Here are a small network's activations along a few directions, averaged over the inputs that share one value of a field.
Related values have similar rows: they may be neighbours, one step apart, or belong to one group.
In the rows, zero is written as 500.
Random noise pushes rows far along 4 fixed directions. That doesn't count. These rows show it; they differ only by the noise:
[411 647 469 359 617 543 559 402 382 398 525 444 482 486 644 530 431 447
 548]
[493 435 510 208 436 625 299 395 525 359 515 573 566 226 972 508 410 447
 505]
[580 528 506 424 541 433 436 542 440 332 463 490 496 364 657 494 375 482
 348]
[493 460 462 467 452 473 411 513 516 388 495 564 521 445 587 508 453 433
 414]
[477 301 434 657 305 425 359 588 649 433 501 679 558 550 383 476 540 391
 351]
[242 623 196 553 450 425 534 472 473 527 531 582 417 823 186 732 581 325
 647]


M, 9 values:
m9: [612 473 642 513 664 427 519 510 450 428 504 377 555 298 676 343 410 568
 253]
m2: [681 397 639 556 499 442 552 549 577 570 409 446 499 514 571 377 377 748
 407]
m5: [498 296 789 784 559 545 637 507 534 499 600 372 692 527 472 110 478 530
 305]
m4: [496 411 487 521 355 580 607 466 635 610 563 544 444 702 411 605 604 589
 636]
m7: [618 322 495 272 258 604 403 491 715 555 463 623 466 429 704 622 550 608
 540]
m6: [742 414 712 789 548 408 482 710 501 579 444 522 468 317 354 274 569 553
 359]
m8: [509 525 587 430 434 692 366 379 535 647 475 508 584 254 626 505 554 534
 695]
m1: [362 455 398 635 426 497 531 548 501 491 590 475 520 720 255 538 605 382
 478]
m3: [633 282 732 715 455 526 406 598 657 592 450 671 662 381 332 196 656 526
 460]
The values of M form 3 separate groups.
List the group mates of m8, in the order listed. -> m6, m3
List the group mates of m5, in the order listed. -> m9, m1

G, 12 values:
g1: [551 333 448 754 382 223 411 764 618 381 424 616 513 738 169 412 453 401
  24]
g9: [615 798 307 480 652 262 764 697 334 626 317 341 218 767 144 877 446 571
 563]
g7: [818 564 566 243 558 375 305 632 404 357 393 526 532 113 716 507 338 664
 464]
g3: [617 386 297 222 291 450 295 567 641 533 393 597 430 454 609 906 451 631
 661]
g11: [476 136 321 958 183 230 399 769 703 408 564 719 446 845 145 519 573 446
 114]
g6: [604 633 438 496 736 327 504 555 338 289 498 275 430 478 549 545 365 525
 295]
g4: [745 384 635 470 280 507 308 596 588 483 450 602 496 121 837 391 449 633
 401]
g10: [334 700 116 332 512 374 382 475 326 499 506 461 392 480 431 854 453 316
 601]
g2: [484 345 702 508 399 773 555 332 676 667 495 614 579 467 631 284 536 517
 646]
g5: [275 809 353 379 730 435 553 452 273 511 517 319 491 580 371 615 492 473
 695]
g8: [450 537 258 626 319 398 337 527 580 608 522 646 483 567 215 643 624 335
 585]
g12: [531 644 450 525 606 485 467 531 384 489 413 489 392 491 358 663 501 413
 492]
The values of G form a line.
Which values are neighbours of g4? Give them in the order they are listed. -> g7, g2
Which values are neighbours of g5? Give them in the order they are listed. -> g10, g8
Which values are neighbours of g3? Give them in the order they are listed. -> g9
